Each row below holds a small network's activations on one input, seen along a few directions.
Each table varies a few parts of the input and shows all the possible inputs, shuffled.
Descriptions start from the smaller parts, as in this example, which fits no table here: one of 6 places along a line, together with either a single point or one of 11 places around a ring or (one of 3 separate values, together with one of 5 places around a ring).
Shared parts are said once, and a part with two or three values counts as separate values.

Other details of the inputs shift rows strongly along three fixed directions, in all tables alike. That doesn't count.

A family of inputs:
row 1: [ -8  -2 -10 -15  -3  11  -7 -17  -6  10  10   8  -4]
row 2: [ 15   1  -6 -16   7   4  10 -14   1   4  -4   5   8]
row 3: [ -7  -9 -11 -23 -22 -23 -44  21 -12  14  19 -15  -2]
row 4: [ 16   1   7  -5  -7 -35 -10  24   9  -4 -11 -10   9]
row 5: [-17   0  12  14  22  28  18  -9 -20  -1  37  -6 -13]
row 6: [ -7  -2   3  -2   9  25  14 -13 -16   6  28  -1 -12]
row 7: [  6  -3 -27 -17   0  13  -9 -12  -1   8 -16   7  12]
row 8: [-10   5  26  34 -18 -20  -2  16  15 -16  -8   0 -14]
row 9: [ 25   4  -4  -5  -6 -32  -3  18  23  -5 -38   0  21]
row 10: [-18   2  37  41  -9  -2   5  14  -4 -19  18 -11 -27]
row 11: [ -9   1  15  23  11  25  26 -10  -6  -6  17   1 -12]
row 12: [  6  -3  -4 -19 -19 -30 -20  18   4   5 -16  -3   2]
row 13: [ -2  -9 -41 -33  -5  22 -27 -18 -13  20  11   4  11]
row 14: [  7   1 -17 -10  10   7   7  -4   4   7 -13   5  14]
row 15: [  0   9 -15   3  16  10  15 -23  23  -3 -39  26  18]
row 16: [ 13   4   0   2  12  10  23 -16   8  -5 -14  10  10]
row 17: [  2 -11  -3 -25 -20 -20 -27  27 -18  16  28 -21  -7]
row 18: [  7   6 -21 -18  15   2  11 -19  13   5 -37  20  19]
row 19: [  6   4   7  22  15  18  20 -11   4 -13  -2   2   4]
row 20: [-13   5  26  24  -8 -19   0  12  11 -12  -2   3 -13]
row 21: [ -6   6   4   6  13  18  22 -24   3  -5  -9  15  -5]
row 22: [-10 -13 -15 -11  -1  33 -17  -1 -36  15  54 -21 -10]
row 23: [ 16  -1  13  -4 -12 -35  -7  24   7  -4  -6 -10   2]
row 24: [-11   6  25  35  -1 -10   3  16   8 -18  -6  -6 -12]
Description of these inputs: one of 4 places along a line, together with one of 6 places around a ring.
The inputs of row 17 and row 12 match in every part but the place on the line of 4. If row 11 is changed in the same way as row 17 into row 12, which row does it become? -> row 10
Which other rows does row 4 become when the place on the ring of 6 takes its other values? List them by row number. -> row 2, row 9, row 16, row 19, row 23
Start at row 2 and move only the place on the line of 4, one step at a time. The first step leads to row 6. Which rows follow, in order? -> row 21, row 1

A family of inputs:
row 25: [-8  2  7 20  4  9  2 -2  1 -8  8 -2 -4]
row 26: [  5  -7  -5 -28 -22 -33 -33  25  -8  14  10 -14   1]
row 27: [ -5   1  17  17 -12 -11  -2   7   6 -11  -4   0 -11]
row 28: [  2   3  19  20   0 -16   2  18   5 -14  -2  -8  -2]
row 29: [ 11   3  -1   5   6 -12   6   9  12  -5 -24   1  14]
row 30: [ 3  0  9  8 -2  4  8  3 -3 -4  8 -5 -7]
row 31: [-15   2  16  16   1   3  -5  -1  -8 -10  16  -5 -13]
row 32: [  1 -10 -10 -23  -8   7 -22   6 -26  12  36 -18  -3]
row 33: [-20  -8  -2  -6  -8   2 -29  14 -23   8  36 -18 -13]
row 34: [ 13   5   2  -1   0 -14   7   2  16  -3 -23   7   8]
row 35: [ 14  -3 -24 -39  -8 -14  -8  -4   6  18 -19  10  15]
row 36: [  0   2  -2   4  -6  -9   4   5  16  -1 -27  10   1]
row 37: [ -4   4   7  20  -1  -7  -3   8   8 -11  -4  -3   0]
row 38: [-14  -9   0  -5 -16  -3 -26  18 -18   9  28 -16 -15]
row 39: [  2   1  -9  -1  16  32  22 -22  -9   3   6   6   3]
row 40: [-12   3  11  18  -1  -7  -1  10   7  -7  -4  -1  -8]
row 41: [ -1   4   6   8  -7 -14  -5   3  10  -8 -16   3  -1]
row 42: [  8  -1 -15 -12   9  14   7 -10  -4   7  -4   2  12]
row 43: [  0   0 -11   2   3  21   8 -16   0   2  -1   9   4]
row 44: [  1   3   0   2  17  18  15 -13  -3  -3   5   3   4]
row 45: [ -4  -1  12   9   4   9   9  -4  -7  -3  19  -4 -11]
row 46: [-16   2   2  -1  29  30  19 -28 -16   1  24   9  -4]
row 47: [ -3   0  -5  -2   2  14   6 -18   0   0  -5  12  -2]
row 48: [  8  -1 -13  -8   9  14  12 -11  -1   5  -7   3   8]
row 49: [  0  -2   6   6   0  -2  -5  13  -9  -2  15 -14  -3]
row 50: [ 13   1   7   1 -13 -22   1  13  13  -3 -15  -1  -1]
row 51: [  1   4   3   3  -7 -10  -2  -2  12  -5 -19   7   2]
row 52: [-12   2   1   8   4   8   2  -2   0   0   1   3  -5]
row 53: [  2   1 -16  -5   7  18   4 -17   4   4  -8  10  11]
row 54: [ 1  2  3 -8 -1 -9  3  0  4  3 -4  4  1]
row 55: [ -6   1  14   7   1   0  13  -3  -1  -1   8   3 -10]
row 56: [  7  -2 -11 -12   6  15   7 -13  -5   5   2   2   5]
row 57: [ 10   5   3   1   5 -16   5   4  13  -5 -21   6  10]
row 58: [ -1   0  13  24 -11  -9  -2  14  10 -10  -5  -3  -6]
row 59: [ 20  -6 -35 -49  -4  -9 -21  -4  -4  22  -9   2  21]
The inputs of row 52 and row 40 match in every part but one. If row 54 is changed in the same way as row 52 into row 40, which row does it become? -> row 26
What do these inputs look like to the network? -> one of 5 places along a line, together with either one of 3 separate values or one of 4 places along a line
Which other rows agree with row 56 in the place on the line of 5? List them by row number. -> row 27, row 35, row 38, row 45, row 48, row 58
Which other rows does row 57 become when the place on the line of 4 takes its other values? List them by row number. -> row 28, row 29, row 46
Start at row 54 and move only the place on the line of 4, one step at a time. The first step leads to row 34. Which rows follow, in order? -> row 32, row 42
